A small network was trained on invented records. Each row is its activation on one of them, seen along a few directions.
After each row come some of the record's fields: B, F, Z, D, V, W.
The largest differences between rows may come from other fields.
Random noise pushes rows far along 8 fixed directions. That doesn't count. These rows show it; they differ only by the noise:
[ 182  -63   75 -206 -114  610 -327   33  364  -60  600 -148  -60  -90
  -52  326 -113  -23   87  183   25   58  313  310   63  158 -109  -80]
[-382  224  -36 -171  398 -284  -63 -479 -247  149  341  106 -232 -126
  613 -107 -147 -330  167   78 -236  460   21 -236  -63  -35   67 -106]
[-274  479 -295  -78  -90 -243  -50   -1  189 -112 -166   -5  120 -213
    5   46  191  -92  282  -48  133  -14  -74  -91 -134 -211    5  121]
[  59 -441   79 -331  135  115   55 -127 -283  513  150   44  -16  117
   98  173 -426 -136 -403   35 -241  173   58 -141  -12  -53  150  -42]
[ 204  305   63   11 -139  192 -302  106  309 -164  -30 -464  193 -119
 -248  -73    0  -54 -152 -130  350   43 -139  -66   71  292 -327  189]
[  54  202   87   17  108  -68 -159 -226 -117   66  -89 -319  176   33
   13 -141   -4 -348 -133 -167  159  107 -209 -205   69  103 -183   37]
[-142  475 -353 -119 -161  111 -188  189  427  308 -313  270  292  -30
  174  344  217  194  241  233  383 -212  -11   45 -109 -230 -110  -66]
[  35  -31 -227  -35 -293   17  -70  332  389   79   15  209   86  -59
 -118  207  -98  313  -89  122   72  -56  124  197 -114  -55  -37  -51]
[ -24  -49   37 -369   97  390  -93 -334 -113  217  256   15  -11   64
  148  388  -44 -404  194  149 -141  -62  234  108  -36 -266  207  -64]
[ 402 -162  279  191  -13  -69  -82 -203 -166  218 -321   20  113  398
   76 -160 -279 -183 -551    6   68  -47  -63   62  -49  107  -92  -91]

[-247  152  150  207  173 -131  -75 -203  -30 -146   97 -120  -32    1
  336 -178  277 -287  422 -158  173  -26  -67   24  181  -98 -214 -210] -> B=b3 F=f1 Z=z1 D=d1 V=v2 W=w1
[ 111  -72  -48 -381   44  276  103  158 -211  308 -293   93  -61   45
  -54  104 -226  327 -291  134  -36 -139  -10 -290    0  -27  272  326] -> B=b6 F=f2 Z=z2 D=d2 V=v1 W=w2
[-223  155 -241 -293  -96  129  145   95  183  281 -605  740 -107  155
  459  492   68  426  310  453   76 -504  326  184 -280 -629  438   90] -> B=b4 F=f3 Z=z1 D=d2 V=v2 W=w2
[  52   60  140 -153  -49  297 -212  275  395  194  -27 -309  102 -146
  -79   77 -104   98 -171  -54  297  182 -134 -112   15  177 -376  111] -> B=b1 F=f1 Z=z1 D=d1 V=v2 W=w2
[-321  453  -25   47  377 -238 -130 -214  -54  163 -280   35    0  -49
  584 -244  178   14  184   56  251   94 -199 -337  151   30 -238  -79] -> B=b3 F=f3 Z=z1 D=d2 V=v2 W=w1
[ 237 -263  -94   73 -248  203  -69  409  304   -9  -82   -6  180   33
 -356  175   46  343 -186   33  192 -284  104  230   88   69  -70  -46] -> B=b4 F=f3 Z=z1 D=d2 V=v2 W=w1
[ -35  236   68 -488  -29  563 -142  150  286  165 -192   27 -175 -111
  249  267 -246  265    2  233  234  -57  186  -64 -168  -41   72  400] -> B=b6 F=f1 Z=z1 D=d1 V=v1 W=w2
[-269 -413 -120  175  227 -576  103  -38 -381  261  559   52  -86 -112
  157 -258 -185   30 -140 -210 -368  548 -247 -335  228  197 -143 -331] -> B=b3 F=f4 Z=z2 D=d1 V=v2 W=w2
[ -52  -95  112  135  102 -106   56 -109 -134  185 -220  -94   90  138
  109 -152  -10 -131  -46 -115  100  -44 -139 -104   95 -119 -172  -52] -> B=b3 F=f1 Z=z2 D=d1 V=v2 W=w2
[-388 -113  -86  -93   52 -466  270 -168 -313   96 -164   11   33  -39
   45  -42  -16 -322   57 -191 -134    8    2 -163  -27 -409  192   73] -> B=b3 F=f4 Z=z1 D=d1 V=v2 W=w2
[-112   61  -22 -268   35  265  -12  -21    9  239   67 -236  133 -129
 -112  228  -99  -87 -115   16  228   39    4 -242  -26    5   60  283] -> B=b1 F=f1 Z=z2 D=d1 V=v2 W=w2
[  30  -41  155  281   54 -139  -96 -103   58 -366  235  -72 -118   20
  -29 -263   -3  -83  -38  -80  -14   90   63  197   80  131 -135 -177] -> B=b1 F=f1 Z=z1 D=d2 V=v1 W=w1
[-141 -336  -61 -232  -96  347   58  203  161 -229  342 -173 -145 -149
 -259  251   -7  103  199  -52 -105 -195  352  223  116 -238  158   67] -> B=b4 F=f1 Z=z1 D=d2 V=v1 W=w2
[ 253 -390   62  258  -79  -41  -86   -9 -139  322  333  -89  290  196
 -299   68 -149 -217 -440  -97   75  153  -72   49  119  157 -171 -225] -> B=b1 F=f2 Z=z2 D=d1 V=v2 W=w2
[ 174 -202   74  303  -72 -112 -103  141  139  -21  204    6   65   68
  -46 -119   48  -36  -73 -128    7  117 -114  171   63  146 -298 -415] -> B=b4 F=f1 Z=z1 D=d1 V=v1 W=w1
[  64   27  -27    1  -96 -116   -6  202  206  218 -344  172   89   17
  107 -107 -245  251 -272   59   73  126 -201  -86 -152  129 -120  102] -> B=b2 F=f4 Z=z2 D=d2 V=v1 W=w1
[ -86   84 -176  -30  -77 -153   37  103   79   31  130  102   86 -156
  -73   33   66   52   58  -44 -124  144 -103 -102  -49   12  -80    7] -> B=b3 F=f4 Z=z2 D=d2 V=v1 W=w2
[-150  409  154  275  223  140 -234 -296   46 -440  109 -328 -152  -26
  305 -261  198  -87  322   66  449 -111  220   84  306   74 -171  108] -> B=b6 F=f1 Z=z2 D=d2 V=v2 W=w2
[-308  129  -25  104  323 -272   46 -243 -211  -58  114   12 -221  -19
  470 -308    9  -24  179  -11  -82  168   -4 -205  125    6   79  -56] -> B=b4 F=f2 Z=z2 D=d2 V=v1 W=w2
[-111  -33  255 -398  383  472 -191 -186  -38  407  348 -290  -35 -105
  430  113 -144 -125  -16  115  128  311  -26 -255  212  237 -264  -49] -> B=b3 F=f3 Z=z1 D=d1 V=v2 W=w1
[ 286   76  168  157   25  225  -80  -51  -35  268 -426  129  136  331
  277  -41   45  148 -143  175  246 -287 -171   14   78  109 -166 -167] -> B=b3 F=f3 Z=z2 D=d1 V=v1 W=w1
[-126  -89   -2 -241  -10  -44  207 -210 -145 -217   78  131 -163 -120
 -104  153   63 -356  246  -52 -416  -44  159  189 -201 -367  394    4] -> B=b1 F=f3 Z=z1 D=d2 V=v1 W=w1
[ 259  309   48  394  244   74 -306 -205    0   90 -115  269  -39  259
  553 -199   92  282  -43  359  311 -100   12   69  192  329 -185 -317] -> B=b4 F=f3 Z=z2 D=d2 V=v2 W=w1
[ -62  200   59  244  255 -177 -108  -99 -142  114 -128   66   47  179
  373 -201  357 -109  242  -66  125  -55 -214  -29  221   63 -223 -377] -> B=b7 F=f2 Z=z1 D=d2 V=v2 W=w1
[-229  598 -260 -198   92  -70  -20 -100   78  -97 -139   23  -87 -285
  136   -1  108  124  298  147  104   19   47 -187  -88  -42  126  344] -> B=b7 F=f4 Z=z2 D=d2 V=v2 W=w1
[-184  -92 -221  254 -166 -640  395  309  -97  -86 -679   99  155  -11
 -224 -292  122  192  -86 -329   78 -169 -279 -188  -40 -295   98  132] -> B=b2 F=f1 Z=z2 D=d2 V=v2 W=w2
[  79   97 -370  134 -337 -425   56  346  163  237 -358  493  258   16
 -219  122  107  331 -113   35   53  -68 -188   22 -229 -119   43 -155] -> B=b1 F=f4 Z=z1 D=d1 V=v2 W=w1
[  99  280   93  -41  -62  211 -198   27  143  -62 -156 -479  250  -53
 -245   -2   78 -282    7 -149  389  -75 -194  -71   73   60 -244  266] -> B=b6 F=f2 Z=z2 D=d1 V=v2 W=w1
[-216  328   -3   70  -60   32 -139  206  457 -491  354  -60 -368 -317
  165 -194    9  353  266   58    4  260  114   89   16  234 -102  138] -> B=b1 F=f2 Z=z2 D=d2 V=v1 W=w2
[ -87 -454  -62  165  -67  -19   48 -110 -141  -96  582 -100   63   42
 -265  172  116 -288  143 -155 -143   24  174  192  258  -96   29 -236] -> B=b2 F=f4 Z=z2 D=d2 V=v2 W=w2
[ 171  -32  240  -21   98  194  -49 -153  -20  237  -17  329 -219  252
  533   25 -166  149  -85  387 -128   44   89  116  -73  108   11 -142] -> B=b3 F=f4 Z=z2 D=d1 V=v2 W=w2
[ 109 -717  111 -180  -17    7  225   79 -435   -5  365 -442   -6    8
 -567  -10 -195 -165 -314 -362 -277   53   19 -188  194   39  199   69] -> B=b4 F=f2 Z=z1 D=d1 V=v2 W=w2
[ -73   40 -196 -254 -159  155   91  229   16  213 -233 -227  372  -95
 -516  359  158  -75   28 -189  224 -191 -161 -158  -15 -171    9  148] -> B=b5 F=f1 Z=z1 D=d1 V=v2 W=w1
[  46  479  301  118  201  224 -314 -239  250   51 -296   59  -13  208
  590  -99   56 -147    0  224  438  -17  -29   42  -36  209 -302  -33] -> B=b2 F=f1 Z=z1 D=d2 V=v1 W=w1
[ 243  104  193 -198  -15  237 -140 -132   37  147 -210 -117   59   13
  -75  113 -178 -155 -286   97  117  -13   -8  -79 -147   89   33  218] -> B=b1 F=f3 Z=z1 D=d1 V=v2 W=w1
[-183   26  153   -8   90 -414  156 -232 -115 -247   24  102 -318    4
  200 -241 -146 -158   50  -21 -293  203   27  -32 -199  -70   80   72] -> B=b3 F=f2 Z=z1 D=d1 V=v2 W=w1
[-300 -227   24   18   66 -525  286 -210 -299 -448  296 -112 -318 -198
  -25 -247 -283 -196  -52 -236 -395  334  174  -46 -133  -41  247  167] -> B=b5 F=f3 Z=z1 D=d1 V=v2 W=w2

Which values does each new row have?
[-201  156  242 -125   -2    3   84 -211  167 -363 -164  104 -370  -37
  296  -73 -210  -62   79  140  -38  -81  388  210 -277 -252  302  319] -> B=b1 F=f1 Z=z1 D=d2 V=v1 W=w2
[ -58   24 -188  118   -3 -217  -69   44   45  145  182  150   53  -76
  131  -79  -93  130 -108  107  -32  192  -30  -84  -19  119  -30 -110] -> B=b4 F=f4 Z=z2 D=d1 V=v1 W=w2
[ 143  138  -14  -23  281  334 -336 -295 -152  438  534  157  -16   64
  406  183   94 -107  182  293  -36  213  -19   -9  188  269 -147 -431] -> B=b7 F=f4 Z=z2 D=d1 V=v2 W=w1
[ 302 -173   83  -85  -17  -22  138  180 -127  302 -567  264  -76  212
   55  -95 -285  439 -464  142 -105 -154 -138 -192  -42   73  134  148] -> B=b3 F=f4 Z=z2 D=d2 V=v2 W=w1
[ -13 -188   60 -210  -18  632 -190   44  207   97  560   59 -130    4
  103  467    1  -43  395  268  -75  -95  462  419  133  -85    5 -273] -> B=b5 F=f2 Z=z1 D=d1 V=v2 W=w2
[-119  175   39 -232   66  392 -164 -166   69  187  -38  -92  215   57
  122  294  205 -271  262   66  218 -187   81   47  110 -244   22  -47] -> B=b1 F=f4 Z=z1 D=d2 V=v1 W=w2
[  52   22  249  -34 -155  136   83 -114   99 -316 -260 -150   59   95
 -177   63  182 -421  200 -174   17 -306  103  252 -146 -337    6  156] -> B=b3 F=f1 Z=z1 D=d2 V=v1 W=w2
[-148 -194 -147  495  -55    1 -152  296  260   31  264   51  165  100
   84  -58  127  384    6   35  429 -107  138  291  376   97 -369 -348] -> B=b6 F=f1 Z=z2 D=d2 V=v1 W=w2
[-416  253 -481 -135  -10 -221   12  438  272  283   50  144  108 -342
   61   89   16  503   96   65  171  234 -102 -329   37  102 -138  -54] -> B=b5 F=f2 Z=z1 D=d1 V=v2 W=w2
[-272  321  -80  -72  204 -110   55 -275 -256 -271   64 -218 -180 -207
   29  -92  190 -197  356 -121    1  -27   28 -248   69  -84  182  295] -> B=b7 F=f1 Z=z2 D=d2 V=v2 W=w2
[ -29 -143 -198  556  -41 -281   44  214    0   78  -85  404   57  245
  150  -94  407  263  187    7   15 -259  -91  266  189  -95 -175 -595] -> B=b7 F=f1 Z=z2 D=d2 V=v1 W=w2
[ 345  185  -52   15 -262  343  -91  350  286 -336 -352  204  -95  -29
 -199  128  127  492  109  291   39 -421  150  223 -120   69  164  187] -> B=b5 F=f3 Z=z2 D=d2 V=v2 W=w2
[ -67 -138  258 -332   85  141   71 -155   42  -28  190   96 -335  -73
  204   77 -354 -149  -87   65 -311  305  233   76 -337  -34  195  202] -> B=b1 F=f1 Z=z1 D=d2 V=v1 W=w2
[-106  231 -190  274  215 -301 -200  194  162 -246  412  142 -280 -342
  307 -371  -72  574    5  219  -59  433   -2 -156  121  559 -197 -139] -> B=b5 F=f3 Z=z2 D=d2 V=v2 W=w2
[  87  -76  116  310  100 -150  -32 -138 -155 -176  207 -239 -106   17
   17 -292   28   -9  -26 -144  -14  125 -145  -43  183  322 -195 -126] -> B=b7 F=f3 Z=z2 D=d1 V=v2 W=w1
[  90 -494  115   56  164  470 -213  190   43  547  460  138   78  232
  319  173  -91  266 -122   90  155  158   87  154  327  200 -386 -532] -> B=b6 F=f1 Z=z1 D=d2 V=v1 W=w2
[  -9  229  114  -77   18  -20 -139   85  256   89 -250  -44  -13  -79
  211 -166 -182  166 -176   27  152  188 -151 -115  -85  196 -161  145] -> B=b1 F=f4 Z=z1 D=d2 V=v1 W=w1
[-119 -289  129 -153  218   47  111  -34 -236  538  -90  177   -7  191
  387   85 -107   39 -117   61   59  -27  -42 -177   94 -128  -34 -215] -> B=b3 F=f1 Z=z1 D=d1 V=v2 W=w1
